These are the activations of a small neural network, seen along a few directions. Each row is one input.
Each table varies a few parts of the input and shows all the possible inputs, shuffled.
Descriptions start from the smaller parts, as in this example, which fits no table here: one of 6 places along a line, together with either a single point or one of 11 places along a line or (one of 2 separate values, together with one of 8 places around a ring).
Shared parts are said once, and a part with two or three values counts as separate values.

Other details of the inputs shift rows strongly along three fixed directions, in all tables alike. That doesn't count.

A family of inputs:
row 1: [ 24 -24 -14  -8  19 -32 -47  50  -2   9  -8]
row 2: [ 14   9 -21 -15  26 -36 -21  32   7 -20   3]
row 3: [ -8 -28 -11  18 -36  -5  -7 -23   8 -20  23]
row 4: [ -1  33  24 -21  14  37  38 -51   2 -14   0]
row 5: [ -9  28  29 -12   6  29  44 -52  15 -22  23]
row 6: [ 54 -64 -26  16   8 -55 -17  39  44  -6 -14]
row 7: [-28  26  -9  10 -20  25  -1  29 -18  41 -19]
row 8: [-20   6  15   9   3   1  -9  42 -14  48 -18]
row 9: [  6 -33  11  14 -27 -10  -2 -22  -9   6   4]
row 10: [ 13 -53 -17  37 -64  16  29 -32  36 -22  -6]
row 11: [  9  28   7 -14   3   1  10 -13  21 -16  21]
row 12: [ -4  31  11 -19  15  29  34 -39   5 -42   8]
row 13: [  4 -17   8   2 -37  33   6 -29  -4  -7   8]
row 14: [ -2  41  -5 -15  65 -18  -3  23  10  -9  -3]
row 15: [-24  11  14  10 -25  10  -2  42 -18  55 -18]
row 16: [ 19 -21 -14   6  13 -32 -40  30   8  12   7]
row 17: [-23  42   1 -12  34  21   6  24  -9  15 -21]
row 18: [-10 -26   5  17 -37  19   0 -17 -20  36  -7]
row 19: [-12   1   7   4 -16  36   2   4 -18  34 -12]
row 20: [-18  43  23 -16  35  15  21   4   9  13  -1]
row 21: [ 30 -16  -7 -17  12 -20   3 -47  12 -66  17]
row 22: [ -6 -14  18  14 -21   5   6  -7  -7  14   5]
row 23: [-22  43  13 -12  -9  22  43 -39  16 -32  21]
row 24: [ 23 -40 -32   7  17 -44 -47  40 -11  -2  -4]
row 25: [ 15 -58 -16  25 -24 -47 -28   2  -3 -21  19]
row 26: [ 25 -42 -13   2 -58 -10 -27  -5   8 -20  22]
row 27: [ 27 -16  -1 -12   0 -18 -10 -29  30 -49  34]
row 28: [-10  40  18 -18 -17  40  30 -25  10  -8  10]
row 29: [ 19  22  10 -32  55  -7   4   3  -2  -8 -14]
row 30: [ 34 -10 -10 -19  29 -34   4 -52  22 -76  26]
row 31: [-26 -17   0  26 -22   7  -6  19 -39  50 -32]
row 32: [ -9  31  11  -5  36  19   5  17 -20  51 -30]
row 33: [ 12  30   5 -26  51 -37  -4  32  17  -5   9]
row 34: [  5 -22   0  16 -31  15  -6 -21   0   8  15]
row 35: [-25 -13   0  19 -37  28  14 -31 -22  19  -9]
row 36: [ -9  35   4 -13  61 -11  14  15  -2  -3  -6]
row 37: [-22 -14   1  22 -65   9   7 -12  -5  -1  11]
row 38: [-13  26  -1   0  30  12  10  -1 -17  19 -22]
row 39: [-11 -10 -14   7 -53  21 -10   8 -13   6  -6]
row 40: [ 14  -2 -18 -15  38 -31 -29  35   3 -20  -5]
row 41: [  0  25  -7  -5  51 -12  -3  20  -4   2  -7]
row 42: [-36  -8  -1  27 -23   8 -13  39 -27  48 -24]
Each input here is: one of 2 separate values, together with either a single point or (one of 4 places along a line, together with one of 5 places along a line).
Q: The inputs of row 22 and row 25 match in every part but the choice among 2 separate values. If row 33 is changed in the same way as row 22 into row 25, which row does it become?
A: row 23
Q: The inputs of row 4 and row 30 match in every part but the choice among 2 separate values. If row 20 is changed in the same way as row 4 into row 30, which row does it become?
A: row 3
Q: Which other rows does row 28 become when the choice among 2 separate values takes its other values? List them by row number.
A: row 2
Q: Start at row 7 and move only the place on the line of 4, one step at a time. The first step leads to row 14. Which rows follow, in order?
A: row 41, row 38

A family of inputs:
row 43: [-14  62  13 -30  15  31  35 -28  18 -40  16]
row 44: [  0  41  16 -25  31  34  40 -46   4 -29  -2]
row 45: [-27 -12  -2  29 -19   4 -25  64 -35  88 -34]
row 46: [ 48 -39 -26  -5  15 -44 -21  -5  33 -54  11]
row 47: [-10  54  16 -32  25  30  32 -42   1 -36  13]
row 48: [ 37 -34  -7   2  17 -63 -15 -13  31 -43  33]
row 49: [ 47 -42 -14   0  11 -55 -14   1  43 -46  17]
row 50: [ -6  54  20 -19  88 -15  24  41   3  26 -28]
row 51: [ -3  66   1 -33  84   4  13  50   5  15 -34]
row 52: [-31   0  -8  16 -34   7 -33  79 -26  74 -25]
row 53: [-31   7   2  10 -85  60  14 -40  -5  -9  19]
row 54: [  3  53   0 -30  89   1  21  48   5  14 -46]
row 55: [ 42 -29 -26  -7   7 -47 -29   1  30 -57  28]
row 56: [ 26 -27  -9  -7  18 -65 -39  -9   5 -50  43]
row 57: [-22  -5  13  20 -74  57  33 -38  12  10   5]
row 58: [ 35 -23 -23 -18  13 -57 -47  -3   6 -56  36]
row 59: [-25 -18  -5  24  -5  12 -29  48 -47  85 -41]
row 60: [-24 -21  -9  27  -5   2 -42  66 -54  90 -40]
row 61: [-36  -1  17  21 -76  34  16 -39  -9  10  25]
row 62: [-17 -23  -4  31  -7   1 -19  64 -31  89 -50]
row 63: [-16  67  20 -24  82 -19  14  48  -2  24 -15]
row 64: [ 15 -52 -31  13 -40 -27 -60  16 -23   1  12]
row 65: [ -6  32  29 -13  38  23  48 -53   5 -22  -1]
row 66: [-12  59  14 -27  13  36  40 -34  20 -39  14]
row 67: [-17 -33  -9  27   2   6 -26  54 -49  89 -56]
row 68: [ 31 -34 -12  -5  23 -71 -41  -7   6 -47  41]
row 69: [-37   3  21  22 -78  44  27 -48  -5   7  24]
row 70: [-18  60  27 -24   6  25  47 -28  29 -34  25]
row 71: [ 30 -74 -30  22 -32 -18 -39   0 -15   3 -11]
row 72: [-32  -6  19  18 -65  50  21 -62 -18   4  18]
row 73: [ 40 -30 -13  -4   5 -57 -20   6  39 -48  34]
row 74: [ -3  61   5 -37  89   4   9  30 -12  14 -31]
row 75: [-22 -16  18  23 -57  55  31 -68 -15   6   6]
row 76: [-12 -21   3  16 -62  61  21 -58 -15   4  -9]
row 77: [-15 -12  -2  18 -72  63  26 -41   1   2  -4]
row 78: [ -6  48  16 -27  26  32  33 -43   2 -31   8]
row 79: [ 45 -47  -7   6  21 -65  -7 -16  31 -44  21]
row 80: [ 28 -69 -21  27 -39 -28 -23  18  14   4  -4]
row 81: [ 16 -55 -24  22 -49 -36 -44  35   7   6  15]
row 82: [ -1  57  14 -26  80  -6  23  53  15  20 -31]
Q: What do these inputs look like to the network?
A: one of 5 places around a ring, together with one of 8 places along a line
Q: The inputs of row 81 and row 70 match in every part but the place on the line of 8. If row 72 is changed in the same way as row 81 into row 70, which row does it become?
A: row 68

A family of inputs:
row 83: [ 23 -31 -45   7 -44 -35 -41   7  34 -57  37]
row 84: [ 23  18 -32 -26  83 -55 -23  87  13 -17 -29]
row 85: [-37 -31  -2  43 -36  31   3 -17 -50  66 -34]
row 86: [  6  15  26 -12  29 -29  14  34  27   9  -1]
row 87: [ 30  40 -16 -37  85 -33  16  18  39 -65 -10]
row 88: [ -2 -16 -44  11 -14 -20 -45  89 -15  33 -33]
row 89: [-17  -6 -12  21 -41  62  29 -16  -4  12 -32]
row 90: [  9  49  23 -47   4  25  26 -65  13 -58  43]
row 91: [ 65 -64 -24 -12  40 -59 -59   2   1 -19   4]
row 92: [-43  46  16  -3  13   5  18  -4 -28  10   3]
row 93: [  9  14  31  -4 -27  -5  39 -44  48 -47  49]
row 94: [-33 -24 -10  36 -18  -7 -31  41 -58  71 -37]
row 95: [ 33 -47   3  20  13 -31  -2   9  26  17  -6]
row 96: [ 21 -34 -14  -2 -70  -3 -48 -43   7 -41  61]
row 97: [ -9 -32 -10  19   4 -53 -36  25 -28   5   1]
row 98: [ 34 -67   6  26 -69 -23   0 -41  38 -30  37]
row 99: [-16  22  38   9 -17  56  61 -31  14  33 -15]
row 100: [-33  10  24  16  -7  42  51 -74 -18 -15   5]
row 101: [-61  81  25 -12  39  20  28  -6 -17   5  14]
row 102: [ 35  22  10 -43  39  -2   6 -42  11 -51  21]
row 103: [-16 -18   3  26 -54  -5 -22  36  14  39  22]
row 104: [ -8 -39 -28  31 -59  53  16 -18  -6  21 -34]
row 105: [ -9  33   9 -20  37  51   0  27 -42  65 -46]
row 106: [ -5  59  24 -46  67  14   1  29 -18  14 -18]
Q: The inputs of row 101 and row 92 match in every part but one. If row 96 is changed in the same way as row 101 into row 92, which row does it become?
A: row 90
Q: What do these inputs look like to the network?
A: one of 4 separate values, together with one of 6 places along a line
Q: Which other rows does row 84 become when the place on the line of 6 takes its other values? List them by row number.
A: row 83, row 87, row 88, row 89, row 104
Q: Which other rows does row 94 become when the choice among 4 separate values takes its other values? List them by row number.
A: row 87, row 98, row 102
